Each row below holds a small network's activations on one input, seen along a few directions.
Each table varies a few parts of the input and shows all the possible inputs, shuffled.
A made-up example of a description, with smaller parts first: one of 8 places around a ring, together with either a single point or one of 9 places around a ring or (one of 3 separate values, together with one of 6 places along a line).
Shared parts are said once, and a part with two or three values counts as separate values.
In the rows, 128 means zero.

A family of inputs:
row 1: [110  99 163 181 136 152 161 144 147 130  94 113]
row 2: [100 113 137 172 138 176 146 149 144 122  92 118]
row 3: [106 129 124 127 133 118 116 166 113 122  94 184]
row 4: [164 104 168 112 110 143 123 148 135 103 121 172]
row 5: [130 183  19  77  49  58 168  65 117 175 137 102]
row 6: [112 127 149 127 197 144  72 131 120 117 173 112]
row 7: [146 190  49  85  90  70 136  38 105 158 211  13]
row 8: [132 116 185 139 181 114 104 142 102 116 175  99]
row 9: [102  97 141 106  97 117 118 160 111 115 104 182]
row 10: [ 96 126 113 125 146 125  98 151 133 131  95 191]
row 11: [114 115 150 140 131  98 128 160 115 133  95 179]
row 12: [159 133 140 126 159 148 107 141 158 117 113 181]
row 13: [167 136 151 133 146 144 121 155 136 110 112 173]
row 14: [120 130 159 134 183 139  87 145  97 110 172 104]
row 15: [ 92 110 127 165 151 180 132 135 166 128  93 126]
row 16: [117  96 177 114 147 138  89 140  96 102 182 102]
row 17: [128 167  28 119  53 109 202  42 148 167 135  35]
row 18: [ 97  81 155 152 102 174 148 143 142 114 102 116]
row 19: [192 186  47  84  67  91 167  55 137 170 148  90]
row 20: [177 123 177 142 144 121 136 150 140 119 113 169]
What do these inputs look like to the network?
> one of 4 separate values, together with either a single point or one of 4 places along a line
Changing only the choice among 4 separate values turns row 20 into row 11. The same change can be made to row 12. Which row results?
> row 10
Which other rows does row 16 become when the choice among 4 separate values takes its other values? List them by row number.
> row 4, row 9, row 18

A family of inputs:
row 21: [121 138  96 112  86  99 146  98 115 152 122 111]
row 22: [134 119 147 157 147 146 141 148 141 132  96 160]
row 23: [ 97 108 123 135 131 159 118 151 137 127  91 164]
row 24: [157 163  93 107 110 115 139  89 138 147 149 107]
row 25: [103 122 135 148 137 136 130 149 147 117  93 159]
row 26: [138 131 158 134 169 123 111 150 110 121 143 145]
row 27: [148 145  94 104 104 106 143  97 140 157 140 106]
row 28: [141 118 156 152 132 151 139 154 145 117  94 145]
row 29: [110 142  83 118  77  97 150 114 111 142 129 115]
row 30: [168 163  84 111 114 114 128  83 137 137 150 105]
row 31: [ 92 118 126 157 143 156 140 102 131 132 158  35]
row 32: [ 99 119 135 112 152 136  88 152 105 116 138 150]
row 33: [106 127 147 127 158 111  96 148 116 112 140 146]
row 34: [146 124 168 131 154 127 106 152 115 111 140 132]
row 35: [143 102 177 121 140 138 106 143 118 106 153 139]
row 36: [138 102 163 142 121 163 143 147 147 105 107 151]
row 37: [137 135  91 107 100  99 152  98 124 147 132 108]
What do these inputs look like to the network?
> either a single point or one of 6 places along a line or (one of 2 separate values, together with one of 5 places along a line)

A family of inputs:
row 38: [133 134 100 139 109 131 166 113 135 162  96 124]
row 39: [ 54  93 142 159 179 189  77 190 147 110  65 210]
row 40: [112 132  99 119  91  80 146 109 126 141 122 149]
row 41: [123 133  87  89  67  98 142 127 102 133 115 151]
row 42: [120 109 117 137  76 148 161 106 148 141 103  90]
row 43: [ 70  68 235 176 193 149  87 201  81  82 152 132]
row 44: [130 148 117 105 138  83 103 102 117 131 180 124]
row 45: [138 124 132 130 124 151 125  94 135 115 164  68]
row 46: [120 128 107 135  96 138 177 118 153 137 108 105]
row 47: [154 167 112 120 160 107 109 116 127 139 146 101]
row 48: [132 158  96 140 111 102 157 122 136 141  95 131]
row 49: [139 157 106  83 111  99 104 118  91 113 181 129]
row 50: [142 132 124 113 147 145 131 107 142 132 155  74]
row 51: [152 152 115 134 155 133 128 105 124 139 160 102]
row 52: [201  86 229 139 161 169 107 192 156 103  79 229]
What do these inputs look like to the network?
> either one of 3 separate values or (one of 2 separate values, together with one of 6 places along a line)
Which other rows does row 48 become when the place on the line of 6 takes its other values? List them by row number.
> row 38, row 40, row 41, row 42, row 46

A family of inputs:
row 53: [103  97 182 141 166 139  95 170 108 106 133 149]
row 54: [150 109 189 131 167 138  94 167 119 103 134 171]
row 55: [121 114 170 134 179 144  83 166 121 107 131 168]
row 56: [107 122  97 129  81 121 158 131 137 142  79 158]
row 57: [111 119 106 162  94 154 182 122 162 143  72 121]
row 58: [126 139  86 122  94 126 146 127 150 142  77 177]
row 59: [141 164  92  98 132  97 113  92 112 140 176  91]
row 60: [169 159 111  95 120  90 125  93 111 136 179  94]
row 61: [122 145 100 100 114 102 121  94 104 135 178  74]
row 62: [107  92 191 174 179 171 117 160 133 108 127 113]
row 63: [155 137 109 124  86 109 162 131 144 142  80 179]
row 64: [126 139 104 128 123 145 140  82 135 133 171  39]
Changing only one part turns row 58 into row 63. The same change can be made to row 55. Which row results?
> row 54
What do these inputs look like to the network?
> one of 3 separate values, together with one of 4 places along a line
Which other rows does row 61 become when the choice among 3 separate values takes its other values? List them by row number.
> row 53, row 56

A family of inputs:
row 65: [ 89  85 151 118 160 147  98 156  86 105 142 131]
row 66: [ 79 107 168 127 147 136  70 155  99  87 166 109]
row 67: [ 70 109 114 160 142 155 110 167 137 108  72 187]
row 68: [165 106 191 135 148 153  85 130 125  87 165 114]
row 69: [154 116 160 132 145 177 121 158 169 121  88 165]
row 70: [144 118 193 153 151 123 102 152  95  93 158 103]
row 71: [164 108 171 138 145 177 118 140 136 121 132 167]
row 72: [154 141  71 138  82 160 184  49 160 151 143  26]
row 73: [133 128 162 150 148 146 139 181 139 127  81 155]
row 74: [134 144  75  87  47  60 166  97 142 162 104 159]
row 75: [ 75 137  48 133  80 144 166  64 117 155 138  23]
row 76: [106 103 157 143 152 135 118 162 149 144  83 164]
row 77: [169 160  77 100  42  73 183 110 116 148  99 150]
row 78: [175 202  83  95 142  67 123  97 101 146 188  87]
row 79: [116  94 191 145 155 112  82 132 104 109 160 112]
row 80: [135 127 174 151 150 145 139 170 122 124 128 157]
row 81: [197 189  80  78 140  98 105  75 131 140 196  97]
row 82: [ 78 107 131 130 142 159 102 180 128 125  86 161]
row 83: [147 179  82  87 146  57 103  75 110 162 189  96]
row 84: [159  99 179 116 165 163 120 146 145  98 149 135]
row 85: [ 79 107 145 131 144 158 102 167 111 122 133 163]
row 86: [125 161  76 151  87 128 205  78 146 154 139  16]
row 87: [104 150  50  73  38  85 151 112 120 143 106 156]
row 88: [138 112 181 134 168 132 137 168 114 104 141 125]
row 89: [108 103 171 144 154 133 118 151 132 141 131 166]
row 90: [ 99 105 141 173 152 130 125 149 157 127  69 190]
row 91: [182 156  77  77  40 103 168  94 162 139 110 159]
row 92: [154 113 143 166 143 175 126 136 160 106  69 191]
row 93: [105 130  71 148  89 118 181  50 139 174 137  26]
row 94: [133 124 144 184 146 144 144 159 130 112  62 181]
row 95: [116 186  60  72 137  83  89  87  87 142 190  94]
row 96: [110  87 178 127 172 121 116 148 124 121 143 134]
What do these inputs look like to the network?
> one of 4 places along a line, together with either one of 3 separate values or one of 5 places along a line
Changing only the place on the line of 4 turns row 69 into row 76. The same change can be made to row 72. Which row results?
> row 93
Which other rows agree with row 75 in the place on the line of 4? List them by row number.
> row 65, row 66, row 67, row 82, row 85, row 87, row 95
Which other rows does row 71 become when the place on the line of 5 takes its other values? List them by row number.
> row 68, row 69, row 84, row 92
